Each row below holds a small network's activations on one record, seen along a few directions.
After each row come some of the record's fields: KIZO, MONE, KUNO, ROBIR, TUPO, VUR.
Other fields move the rows too, some of them a lot.
In the rows, zero is written as 500.
Strong random noise was added to every row along 5 fixed directions; ignore it. To show where, here is one row again and again, with new noise each time:
[294 457 400 567 553 499 559 501 452 586 521 506 643 531 511 666 486 368
 438 407 409 542 432 473 435 551]
[728 378 714 305 445 368 510 390 692 532 770 578  59 419 508 290 618 620
 380 450 429 432 499 298 964 437]
[732 437 678 374 521 451 528 431 649 551 719 546 169 548 556 323 585 616
 413 502 417 429 466 304 778 472]
[478 404 360 409 206 416 373 452 666 519 386 454 521 466 511 751 580 669
 339 268 612 320 722 415 704 419]
[409 469 533 557 481 413 446 394 583 464 599 523 416 520 514 358 643 537
 432 557 442 375 539 484 699 372]
[610 628 410 592 535 642 490 545 564 518 410 382 615 871 663 563 527 666
 484 604 523 342 556 431 263 498]
[318 366 423 562 288 369 271 348 634 487 423 528 572 443 488 566 686 624
 341 353 517 218 691 467 759 292]

[416 610 336 574 623 522 625 593 544 533 454 461 490 747 483 382 593 590
 446 655 466 405 424 437 439 406]  KIZO=revas MONE=fepe KUNO=defe ROBIR=gudo TUPO=giba VUR=feku
[431 363 598 713 725 606 176 434 421 534 505 628 707 534 619 544 552 533
 427 381 272 359 449 416 329 467]  KIZO=mef MONE=fepe KUNO=bib ROBIR=vofu TUPO=dugad VUR=feku
[430 483 533 695 693 570 471 488 425 594 538 557 574 645 514 338 512 476
 541 589 390 363 381 429 371 526]  KIZO=mef MONE=nabi KUNO=defe ROBIR=gudo TUPO=dugad VUR=feku
[678 553 429 552 394 645 295 469 558 522 214 417 750 861 643 680 551 737
 537 538 691 292 607 387 168 464]  KIZO=revas MONE=fepe KUNO=bib ROBIR=vofu TUPO=giba VUR=noga
[622 634 599 556 590 630 470 508 374 453 461 499 622 573 598 588 414 455
 667 577 519 574 464 619 204 595]  KIZO=mef MONE=nabi KUNO=bib ROBIR=vofu TUPO=giba VUR=noga
[646 469 466 373 428 552 518 557 570 612 390 514 477 494 557 729 415 507
 458 340 523 519 540 433 482 592]  KIZO=revas MONE=nabi KUNO=defe ROBIR=vofu TUPO=giba VUR=noga
[630 477 505 488 360 594 283 485 655 430 365 417 510 580 627 482 608 755
 397 460 522 207 712 410 560 360]  KIZO=revas MONE=fepe KUNO=defe ROBIR=vofu TUPO=dugad VUR=feku
[551 626 603 673 545 548 380 432 513 338 529 500 531 687 592 330 619 612
 605 731 525 370 553 614 375 356]  KIZO=mef MONE=fepe KUNO=bib ROBIR=vofu TUPO=giba VUR=noga
[725 595 591 569 587 609 431 467 566 486 492 503 460 706 590 342 585 685
 506 582 472 396 492 444 425 477]  KIZO=mef MONE=fepe KUNO=defe ROBIR=vofu TUPO=giba VUR=feku
[233 649 274 442 326 281 606 544 647 150 620 374 266 237 376 343 566 407
 497 620 622 689 697 792 878 374]  KIZO=mef MONE=fepe KUNO=defe ROBIR=vofu TUPO=giba VUR=feku
[555 582 429 520 382 603 481 476 556 517 271 438 660 711 496 565 509 615
 465 595 615 299 572 475 395 450]  KIZO=revas MONE=nabi KUNO=defe ROBIR=vofu TUPO=giba VUR=feku
[531 407 678 633 648 437 339 337 625 608 541 656 472 714 484  60 758 721
 415 642 374 136 391 275 664 262]  KIZO=revas MONE=fepe KUNO=defe ROBIR=gudo TUPO=giba VUR=feku
[235 597 221 431 190 345 639 499 500 491 281 337 691 454 320 772 492 442
 539 502 797 515 630 684 500 505]  KIZO=revas MONE=nabi KUNO=defe ROBIR=gudo TUPO=giba VUR=feku
[365 724 188 470 278 452 488 636 635 209 390 305 426 507 565 482 594 649
 468 692 654 423 837 718 632 326]  KIZO=revas MONE=fepe KUNO=defe ROBIR=vofu TUPO=dugad VUR=feku
[529 297 593 312 451 344 637 433 619 654 675 654 226 350 345 454 535 429
 329 315 375 574 396 294 899 514]  KIZO=revas MONE=fepe KUNO=defe ROBIR=vofu TUPO=giba VUR=feku
[522 435 594 613 554 529 294 336 491 473 537 590 559 508 573 337 598 548
 471 534 433 247 529 498 550 404]  KIZO=mef MONE=nabi KUNO=defe ROBIR=vofu TUPO=dugad VUR=feku
[305 590 420 687 755 622 628 593 406 513 465 480 684 594 602 524 395 316
 563 624 352 626 400 553 167 531]  KIZO=revas MONE=fepe KUNO=defe ROBIR=vofu TUPO=giba VUR=noga
[679 355 768 623 545 477 203 311 611 502 527 716 312 590 567 137 668 706
 468 585 370 115 528 338 680 265]  KIZO=revas MONE=nabi KUNO=bib ROBIR=vofu TUPO=giba VUR=noga
[411 470 545 402 586 433 674 534 504 490 638 537 326 284 502 466 463 308
 497 473 380 735 438 570 642 517]  KIZO=revas MONE=fepe KUNO=defe ROBIR=vofu TUPO=giba VUR=noga
[589 453 623 504 533 603 432 496 525 485 528 532 516 444 561 476 512 481
 492 449 442 453 503 458 484 461]  KIZO=mef MONE=fepe KUNO=defe ROBIR=vofu TUPO=giba VUR=noga
[478 570 515 562 699 613 529 633 402 481 551 556 648 558 597 563 404 392
 583 520 404 671 362 521 208 617]  KIZO=mef MONE=fepe KUNO=bib ROBIR=vofu TUPO=giba VUR=noga
[527 388 227 416 333 563 350 648 587 545 188 423 673 509 577 976 392 650
 380 131 532 424 699 414 343 482]  KIZO=revas MONE=fepe KUNO=bib ROBIR=vofu TUPO=giba VUR=noga
[698 475 595 364 286 397 492 402 685 459 592 532 267 465 415 367 613 645
 431 480 592 427 619 419 849 422]  KIZO=mef MONE=fepe KUNO=defe ROBIR=vofu TUPO=giba VUR=feku
[486 605 408 461 491 507 591 617 544 420 503 346 356 508 547 430 530 569
 529 594 523 582 588 591 516 518]  KIZO=revas MONE=fepe KUNO=defe ROBIR=gudo TUPO=dugad VUR=feku
[369 543 303 447 548 509 638 606 446 526 503 419 541 466 470 666 350 299
 503 444 454 684 454 539 451 640]  KIZO=revas MONE=nabi KUNO=defe ROBIR=vofu TUPO=dugad VUR=feku
[362 590 489 532 392 379 600 393 520 418 491 508 491 525 368 297 577 436
 548 753 572 478 561 658 659 403]  KIZO=revas MONE=nabi KUNO=defe ROBIR=vofu TUPO=giba VUR=feku
[246 492 381 607 498 460 394 496 515 349 461 449 569 401 544 466 566 478
 439 593 457 484 684 664 555 376]  KIZO=revas MONE=fepe KUNO=defe ROBIR=vofu TUPO=dugad VUR=feku
[422 417 497 484 306 396 388 459 447 388 441 543 584 230 430 700 475 409
 546 384 602 547 582 636 621 491]  KIZO=mef MONE=nabi KUNO=bib ROBIR=vofu TUPO=giba VUR=noga
[712 684 507 587 554 648 515 512 596 433 394 397 483 806 650 329 517 745
 532 772 530 353 611 451 341 398]  KIZO=revas MONE=fepe KUNO=defe ROBIR=vofu TUPO=giba VUR=feku
[841 486 873 431 634 510 495 314 482 529 754 638 260 476 487 175 523 495
 559 691 469 531 399 418 683 521]  KIZO=mef MONE=nabi KUNO=defe ROBIR=vofu TUPO=giba VUR=feku
[281 243 536 503 540 299 385 391 623 495 623 655 303 196 413 295 630 400
 348 346 266 422 514 457 946 251]  KIZO=revas MONE=fepe KUNO=defe ROBIR=vofu TUPO=giba VUR=noga
[205 461 472 659 550 376 485 388 493 434 488 513 536 455 380 244 660 475
 466 711 468 425 534 622 619 296]  KIZO=revas MONE=fepe KUNO=defe ROBIR=gudo TUPO=giba VUR=feku
[267 465 503 740 689 515 355 459 504 457 470 605 595 536 567 418 568 481
 472 541 308 393 443 493 389 361]  KIZO=revas MONE=fepe KUNO=bib ROBIR=vofu TUPO=giba VUR=noga
[346 552 419 585 502 457 540 541 485 306 538 401 488 427 549 389 539 436
 528 665 470 567 579 662 593 438]  KIZO=revas MONE=fepe KUNO=defe ROBIR=vofu TUPO=dugad VUR=feku
[538 561 480 393 487 548 576 555 373 490 525 439 477 537 568 553 460 461
 599 539 519 641 466 458 415 569]  KIZO=revas MONE=fepe KUNO=bib ROBIR=vofu TUPO=dugad VUR=feku
[476 289 711 577 578 521 351 369 349 616 557 678 658 365 516 629 493 390
 515 285 347 481 414 447 421 475]  KIZO=mef MONE=fepe KUNO=bib ROBIR=vofu TUPO=giba VUR=noga
[317 270 715 579 438 404 202 286 434 485 525 728 593 166 396 479 605 374
 474 327 400 354 471 527 705 361]  KIZO=mef MONE=nabi KUNO=bib ROBIR=vofu TUPO=giba VUR=noga
[488 625 402 487 424 546 491 529 402 319 468 423 570 460 552 600 420 487
 594 571 614 567 594 695 344 591]  KIZO=mef MONE=nabi KUNO=bib ROBIR=vofu TUPO=dugad VUR=feku
[485 672 359 566 472 572 509 605 548 357 406 379 582 659 589 555 480 562
 480 546 640 497 645 591 388 486]  KIZO=mef MONE=fepe KUNO=defe ROBIR=vofu TUPO=giba VUR=feku
[708 653 404 539 283 610 372 520 594 393 264 334 556 676 572 497 609 843
 537 604 733 313 797 589 403 402]  KIZO=mef MONE=fepe KUNO=defe ROBIR=gudo TUPO=giba VUR=feku
[362 626 231 509 463 519 618 609 531 461 393 436 586 612 494 605 514 509
 433 544 540 513 552 530 460 446]  KIZO=revas MONE=fepe KUNO=defe ROBIR=vofu TUPO=giba VUR=feku
[337 470 494 536 414 402 515 426 501 462 546 489 486 374 383 336 551 501
 499 553 543 508 515 617 674 368]  KIZO=mef MONE=fepe KUNO=defe ROBIR=gudo TUPO=giba VUR=feku
[487 443 662 480 547 432 485 400 488 503 677 596 312 380 467 278 562 376
 501 560 377 528 459 511 743 513]  KIZO=revas MONE=nabi KUNO=defe ROBIR=vofu TUPO=dugad VUR=feku
[359 323 502 561 468 375 369 422 636 560 437 570 445 380 471 423 625 602
 381 389 426 281 569 389 704 286]  KIZO=revas MONE=fepe KUNO=defe ROBIR=gudo TUPO=giba VUR=noga
[352 616 111 415 314 443 691 740 689 374 399 296 340 565 480 605 477 631
 416 524 661 548 677 546 572 532]  KIZO=revas MONE=fepe KUNO=defe ROBIR=gudo TUPO=dugad VUR=feku

Here are new rows. What are their fields?
[698 746 434 381 183 468 564 528 587 247 469 307 365 459 505 433 513 646
 550 702 799 579 793 687 608 429]  KIZO=mef MONE=fepe KUNO=defe ROBIR=vofu TUPO=giba VUR=feku
[182 592 123 544 288 481 561 638 453 426 241 337 803 419 490 864 415 375
 426 420 622 616 693 696 311 497]  KIZO=revas MONE=fepe KUNO=defe ROBIR=vofu TUPO=giba VUR=feku
[313 553 480 650 698 533 605 513 319 536 565 533 632 506 443 377 533 359
 570 618 395 569 357 553 383 457]  KIZO=mef MONE=fepe KUNO=defe ROBIR=gudo TUPO=giba VUR=feku
[649 534 514 451 531 617 597 517 454 631 434 528 521 610 519 600 413 469
 502 506 491 569 449 453 393 635]  KIZO=revas MONE=nabi KUNO=defe ROBIR=vofu TUPO=giba VUR=feku
[656 809 393 606 393 618 578 537 476 307 328 305 682 792 552 480 469 605
 668 871 769 462 634 697 278 511]  KIZO=mef MONE=nabi KUNO=defe ROBIR=vofu TUPO=giba VUR=feku
[734 492 710 440 654 554 501 466 474 578 665 571 384 496 599 408 445 473
 525 481 367 536 398 419 532 624]  KIZO=mef MONE=nabi KUNO=defe ROBIR=vofu TUPO=dugad VUR=feku
[559 362 619 415 406 402 454 472 512 414 572 554 352 269 494 496 522 483
 513 434 483 572 521 508 720 440]  KIZO=revas MONE=fepe KUNO=bib ROBIR=vofu TUPO=giba VUR=noga
[689 725 545 470 576 566 808 495 453 634 464 362 520 939 497 369 478 470
 726 867 690 520 298 453 196 613]  KIZO=revas MONE=nabi KUNO=defe ROBIR=gudo TUPO=giba VUR=noga
[710 496 511 453 494 598 457 487 554 554 463 498 554 590 549 632 462 605
 440 422 564 501 536 386 429 567]  KIZO=mef MONE=fepe KUNO=defe ROBIR=vofu TUPO=giba VUR=feku
[612 491 477 362 432 505 512 599 559 494 561 444 287 371 516 550 503 574
 469 385 529 588 581 496 636 599]  KIZO=mef MONE=fepe KUNO=defe ROBIR=gudo TUPO=dugad VUR=feku
[415 510 484 567 487 528 433 371 403 564 404 476 728 614 515 537 512 407
 559 615 583 456 492 503 374 539]  KIZO=revas MONE=nabi KUNO=defe ROBIR=vofu TUPO=dugad VUR=feku
[382 651 515 686 734 574 536 565 418 379 600 416 473 563 582 228 565 463
 609 752 382 567 476 683 363 481]  KIZO=mef MONE=fepe KUNO=defe ROBIR=gudo TUPO=dugad VUR=feku
[262 407 305 683 485 512 399 536 539 581 349 542 731 548 480 646 543 517
 432 328 503 346 516 438 386 445]  KIZO=mef MONE=fepe KUNO=defe ROBIR=gudo TUPO=giba VUR=noga
[399 669 323 509 406 463 636 604 477 438 383 388 569 547 474 591 431 386
 532 650 639 595 537 663 336 529]  KIZO=revas MONE=nabi KUNO=defe ROBIR=vofu TUPO=giba VUR=noga
[490 331 531 448 432 487 335 498 547 538 530 606 501 329 514 671 456 513
 411 205 441 522 478 448 588 482]  KIZO=mef MONE=fepe KUNO=bib ROBIR=vofu TUPO=giba VUR=noga
[797 427 554 339 476 544 537 516 582 567 547 484 334 515 548 481 499 677
 454 397 549 425 510 343 538 529]  KIZO=mef MONE=fepe KUNO=defe ROBIR=gudo TUPO=giba VUR=feku
[570 667 403 565 594 514 606 635 639 371 525 323 331 778 584 253 596 682
 510 794 520 420 481 495 494 459]  KIZO=revas MONE=fepe KUNO=defe ROBIR=gudo TUPO=dugad VUR=feku
[267 604 226 515 341 519 641 507 378 399 376 416 793 404 429 758 406 336
 549 491 693 665 586 735 334 580]  KIZO=mef MONE=fepe KUNO=defe ROBIR=vofu TUPO=giba VUR=feku
[505 538 477 535 474 499 437 510 549 438 474 447 518 501 492 480 553 558
 536 599 621 468 594 579 468 440]  KIZO=mef MONE=fepe KUNO=defe ROBIR=gudo TUPO=giba VUR=noga
[365 467 486 452 409 427 593 468 427 518 440 470 552 469 450 531 496 352
 545 473 642 600 495 522 526 485]  KIZO=revas MONE=fepe KUNO=defe ROBIR=vofu TUPO=giba VUR=noga
[691 500 491 306 371 494 536 571 608 557 550 416 307 489 492 532 418 639
 472 436 614 498 527 444 635 575]  KIZO=mef MONE=nabi KUNO=defe ROBIR=gudo TUPO=dugad VUR=feku
[549 555 470 548 594 493 495 548 677 444 504 450 338 691 544 288 625 669
 454 713 522 378 532 472 518 375]  KIZO=revas MONE=fepe KUNO=defe ROBIR=gudo TUPO=giba VUR=noga
